A small network was shown many inputs. Here are its activations along a few directions, one row for each input.
In each table, some parts of the input vary, and every possible input appears once, in random order.
Descriptions start from the smaller parts, as in this example, which fits no table here: ring(5) and (point or ring(9) or (values(3) and line(4))).
Shared parts are said once, and a part with two or three values counts as separate values.
(in the rows, 128 means zero)

Other details of the inputs shift rows strongly along two fixed directions, in all tables alike. That doesn't count.

Table:
r1: [ 60  72  97  96 223  85 146 156 175 113  74 153 163 161]
r2: [197 152 106 160  33  91  93 151  75 159 154 103  77  91]
r3: [127 136 158 126 131 187 130  96 110 108 185 120  83 111]
r4: [135 138 167 138 122 180 141  90 111  92 157 105  97  93]
r5: [189 173 117 161  49  94  97 135  90 171 134 116 126 114]
r6: [ 61  52  92  93 219  94 136 157 164 109  60 154 164 172]
r7: [ 86 102 183 106 199 217 170  71 122  45 148 110 116 127]
r8: [ 97 130 169 107 164 211 158  75 132  97 155 129 140 147]
r9: [147 180 163 140  89 178 135 108 128 141 171 117 119 117]
r10: [ 95 146 172 111 163 207 161  84 150  96 167 133 135 139]
r11: [190 172 120 154  38 104 100 151 113 178 138 116 118 106]
r12: [184 173 119 158  44 106 104 155 107 185 137 117 122 101]
r13: [139 113 132 143 120 132 123 125 114 103 122 107 105 101]
r14: [153 171 161 140  92 170 143  98 115 141 172 124 127 113]
r15: [138 138 129 124 113 133 126 127 135 131 135 132 135 128]
r16: [178 169 119 161  47 100  98 142  90 185 134 107 133 109]
r17: [ 95 146 175 117 167 200 168  81 147 101 168 137 137 137]
r18: [158  96  69 159  93  19  68 195 141 141  75 128 102  97]
r19: [188 168 123 153  39 104  90 141  97 171 131 112 122 119]
r20: [ 96  40  74  98 191  62 120 172 128  83  78 134 120 162]
r21: [ 96  38  69 103 187  63 118 173 133  94  78 135 118 154]
r22: [ 98 154 174 118 176 197 170  80 143 102 167 135 134 138]
r23: [ 59  75  98 102 219  86 142 158 179 115  79 151 164 160]
r24: [123 100  78 127 142  43 112 166 143 143  75 148 148 143]
r25: [138 122 136 141 125 128 117 127 130 106 129 118  96  96]
r26: [ 71  61  91  98 220  83 138 145 160 103  67 156 163 171]
r27: [ 83 101 185 104 209 220 170  72 140  51 155 120 110 118]
r28: [ 83  98 173  88 209 224 172  75 122  62 179 126  99 137]
r29: [181 174 118 162  47  98 108 150 105 192 140 112 128  97]
r30: [186 166 119 159  36 108  95 144 102 179 131 113 120 113]
r31: [145 172 161 139  92 181 139 102 107 151 162 115 124 115]
r32: [175 180 119 163  48 104 104 158 118 182 140 118 121 102]
r33: [149 179 159 136  90 176 136 102 123 134 170 123 120 115]
r34: [101 133 173 109 166 200 159  72 122  96 157 130 145 149]
r35: [151 172 163 135  86 179 135  97 112 143 163 115 121 120]
r36: [118  90  83 119 141  60 102 174 135 143  69 139 152 152]
r37: [148 170 159 135  88 177 134  94 114 135 165 120 125 120]
r38: [177 168 116 167  45 103 103 144  95 194 134 108 130 103]
r39: [123 101  80 120 135  51 106 183 161 141  74 146 141 144]
r40: [ 70  55  91  99 209  83 136 147 164 103  68 159 165 170]
r41: [131 102  78 126 141  43 113 173 147 144  80 149 147 139]
r42: [136 153 131 134 127 122 136 125 133 137 134 136 130 126]
r43: [125 104  80 129 133  42 111 176 156 142  80 154 144 139]
r44: [127  93  82 117 131  56  95 166 139 129  76 142 151 154]
r45: [133 139 158 123 129 187 136  96 104 106 184 118  81 110]
r46: [118 103  80 123 140  54 111 187 154 149  75 146 144 139]
r47: [ 89 139 173 112 171 204 171  77 128 118 158 123 144 136]
r48: [ 96 136 174 111 166 201 169  72 132 101 160 135 140 140]
Each input here is: line(6) and (values(2) or ring(6)).
- Changing only the line(6) part turns r24 into r26. The same change can be made to r37. Which row results? => r8
- List by row number the other rows that have the line(6) part in common with r45. => r1, r25, r33, r39, r42, r43, r46
- Which other rows does r13 become when the values(2) part takes its other values? List them by row number. => r21
- Which other rows does r28 become when the values(2) part takes its other values? List them by row number. => r27
- Which other rows does r46 become when the line(6) part takes its other values? List them by row number. => r6, r12, r31, r32, r36

Table:
r49: [144 115  75 143 115  37 104 185 152 153  92 144 122 118]
r50: [150 111  78 139 107  57  96 177 111 158 104 132 121 129]
r51: [119  88 101 131 143  76 109 156 134 126  82 124 139 131]
r52: [134 127  76 134 121  22 109 185 165 190  58 160 189 141]
r53: [ 71  75 111  92 218 112 141 143 173  92 108 152 135 159]
r54: [ 94 128 167 112 168 203 161  87 123 103 168 118 126 129]
r55: [174 252 196 158  39 208 144  78 106 193 196 115 147 107]
r56: [ 54 106 137  85 212 165 165 105 173 121 104 162 188 188]
r57: [105 147 178 119 161 211 173  79 142  95 176 129 121 117]
r58: [151 142 141 136 100 140 115 104 108 112 140 120 117 122]
r59: [ 77  72 117  94 204 136 147 128 136  92 110 140 142 156]
r60: [167 149 122 151  73 111 108 145 106 156 132 104 115 106]
r61: [172 142 116 141  73 110 109 135  88 146 129 107 114 117]
r62: [108 142 175 109 160 214 160  80 132 105 181 131 108 134]
r63: [172 155 112 158  71  88 106 153 131 151 120 122 115  96]
r64: [171 134 122 152  75 109 103 139  93 146 121 109 122 112]
r65: [163 170 125 160  74 113 112 142 104 168 149 115 106  99]
r66: [123 104  99 140 138  69 110 154 156 118  82 141 137 118]
r67: [175 182 133 159  60 121 111 141 117 162 161 120  98  97]
r68: [150 102  72 128 108  34  93 179 127 146  97 142 116 139]
r69: [110  97  93 126 145  74 119 168 140 134  92 134 133 129]
r70: [131  93  91 118 137  76 107 166 141 115  90 140 129 141]
r71: [ 95 123 176 120 172 192 161  85 128  93 139 117 132 127]
r72: [ 66  71 115 104 217 118 157 134 159  97  97 144 147 143]
r73: [104 127 172 100 162 206 163  72 121  85 176 129 117 142]
r74: [152 142 143 140 101 146 115 112 114 116 141 123 120 118]
r75: [124 108 105 130 134  85 119 162 135 132  91 124 129 126]
r76: [ 85  78 124  87 201 133 143 119 149  73 105 143 135 163]
r77: [ 78  77 131 115 205 128 153 118 152  92  92 133 149 137]
r78: [150 102  88 146  94  58  89 167 118 152  80 122 129 120]
r79: [174 172 130 155  60 116 108 143 121 147 138 116 106  98]
r80: [171 158 127 160  62 109  94 134 119 143 135 115 115  99]
r81: [168 144 115 144  68 111 110 133  84 154 144 113 112 113]
r82: [ 98 118 165 106 171 205 159  87 123  98 147 118 125 136]
r83: [100 140 167 117 168 199 157  88 121 113 175 119 119 129]
r84: [175 244 190 155  38 211 140  75 103 194 202 112 150 113]
r85: [103 119 153 103 177 180 154 102 134  95 159 139 118 146]
r86: [179 234 184 155  38 215 144  80  90 181 199 112 147 129]
r87: [169 155 122 160  73 107 118 142 109 159 127 108 117  95]
r88: [150 158 146 138  90 152 125 119 123 135 168 119 110 109]
r89: [ 79  80 123  91 200 140 141 125 163  82 102 146 134 154]
r90: [113 103  89 134 156  68 122 163 142 141  96 139 131 126]
r91: [121  90  88 117 133  74 109 166 149 130  96 146 126 137]
r92: [113  91  86 122 150  75 111 163 133 142  97 139 126 139]
r93: [ 94 169 190 106 156 239 186  50 124 113 180 129 166 174]
r94: [ 91 121 163 116 178 176 150  94 152  79 132 133 131 131]
r95: [146 144 144 142  98 148 113 109 122 123 139 123 116 114]
r96: [124 100  93 122 137  73 106 168 155 120  91 135 130 133]
r97: [170 154 117 147  73 111 109 132  83 160 151 115 106 114]
r98: [154 149 143 133  92 154 126 119 111 129 164 124 110 118]
r99: [ 71  87 127  96 205 132 151 132 171  85 111 150 136 147]
r100: [166 128 105 142  83  94 103 157 100 149 113 114 120 119]
r101: [ 99 108 167 106 178 194 157  73 110  80 141 117 133 144]
r102: [113  84  88 119 141  79 114 162 133 137  93 136 131 136]
- Changing only one part turns r51 into r78. The same change can be made to r88. Which row results? => r91
- Changing only one part turns r50 into r65. The same change can be made to r100. Which row results? => r75
- What is each input in this table made of? => line(6) and (point or (values(2) and line(4)))
- Which other rows does r57 become when the line(4) part takes its other values? List them by row number. => r49, r63, r66
- List by row number the other rows that have the line(6) part in common with r97. => r58, r61, r68, r73, r76, r81, r93, r101
- Which other rows does r70 become when the line(4) part takes its other values? List them by row number. => r74, r85, r98

Table:
r103: [149  90  78 140 113  49  92 179 124 122 100 126  94 108]
r104: [ 77  81 110  96 199 108 139 139 164 105  90 152 155 162]
r105: [131 156 156 124 120 172 144 101 123 130 156 124 130 129]
r106: [113 146 158 124 143 174 149  97 127 127 152 127 137 131]
r107: [111 143 163 119 151 186 157  94 130 116 152 125 136 133]
r108: [119 108  99 126 139  78 114 157 147 137  91 140 145 138]
r109: [ 59  78 125  87 226 139 156 119 165  91 103 153 158 170]
r110: [177 125 109 154  65  94  89 155  96 135 130 104  80  89]
r111: [151 147 119 143  89 108 114 139 125 153 126 127 132 121]
r112: [151 147 118 143  93 106 116 142 120 158 124 126 129 121]
r113: [152 127 147 138 109 159 124 105  93 100 157 106  88 104]
r114: [135 161 160 132 114 176 142 100 121 129 160 122 127 125]
r115: [148 147 122 144  96 113 119 138 123 154 127 124 134 118]
r116: [121 109  98 125 137  78 115 159 145 136  91 139 143 139]
r117: [126 155 159 124 125 180 150  96 119 129 163 124 131 130]
- What is each input in this table made of? => values(3) or (values(2) and ring(6))
- Which other rows does r104 become when the values(2) part takes its other values? List them by row number. => r105
- List by row number the other inputs of the same sort as r110. => r103, r113

Table:
r118: [111 114 108 133 153  88 132 157 171 108  81 137 148 109]
r119: [120  83  87 123 132  78  94 167 145 140  81 133 124 132]
r120: [134 171 181 151 116 180 131  88 119 114 156 103 121  94]
r121: [120 127 108 121 110 106 117 143 142 174  87 141 176 152]
r122: [143 131 117 127 110 127 134 147  92 153 148 107 116 118]
r123: [112 112 129 122 141 140 128 135 155 122 121 143 128 114]
r124: [115 104 112 129 129 101  97 148 151 134 109 132 124 126]
r125: [154 163 125 144  92 113 123 157 126 173 153 129 108 101]
r126: [175 141 112 145  61 120  99 135  88 126 143 114 101 129]
r127: [148 169 145 139  96 162 130 126  98 165 174 114  94 107]
r128: [104 113 135 127 174 125 139 131 158  99  91 136 140 110]
r129: [113  98 144  94 162 177 149  97 109  75 140 113 119 156]
r130: [109 115 128 100 154 128 141 135 166  87 125 147 126 151]
r131: [128 150 149 134 103 172 144 116 153 121 159 130 122 109]
r132: [120 165 161 125 133 177 165 115 148 136 178 128 110 124]
r133: [136 170 143 138 112 151 126 126 118 155 175 118 107 110]
r134: [ 99 135 150 120 149 134 147 106 145 142  90 132 184 154]
r135: [140 154 163 118 124 184 138 101 129 102 163 131 106 124]
r136: [154 146 131 142 116 107 127 122 128 139 141 141 118 110]
r137: [179 155  91 141  44  48  84 180 114 190  95 138 165 156]
r138: [122 171 129 127 123 151 145 119 128 174 143 131 165 156]
r139: [172 157 123 141  72 115  89 136 114 134 145 120 104 119]
r140: [ 84  83 138  84 203 164 138 108 142  67 122 139 118 169]
r141: [132 129 126 135 134 103 117 115 129 124 140 138 120 126]
r142: [ 94 109 103 110 183  96 145 126 150 133  94 162 195 179]
r143: [ 69  61  86  97 205  87 137 166 142 115  95 146 136 162]
r144: [109  96 133 106 166 140 154  97 102  96 136 127 128 133]
r145: [170 152 158 155  85 158 129 105  84 131 136  83 116  91]
r146: [117  95 142 114 153 176 140 109 116 109 132 111 131 130]
r147: [128 141 168 147 126 182 142  90 101 104 144 101 122 108]
r148: [127 110 115 145 135  94 112 143 131 120  83 116 126 115]
r149: [188 139  69 164  59   5  92 189 139 174  99 147 120 106]
r150: [125  95  89 133 135  78 119 136 111 120 115 138 124 134]
r151: [140 154 162 137 119 174 145  78  97 121 176 125 105 116]
r152: [ 91  71 118 113 169 139 129 130 139 104 109 131 133 149]
- What is each input in this table made of? => values(5) and (point or line(6))
- Changing only the values(5) part turns r137 into r142. The same change can be made to r139. Which row results? => r141
- A walk changes only the line(6) part. It starts at r144 and steps to r150. List the rest of the walk in order. => r151, r141, r136, r149
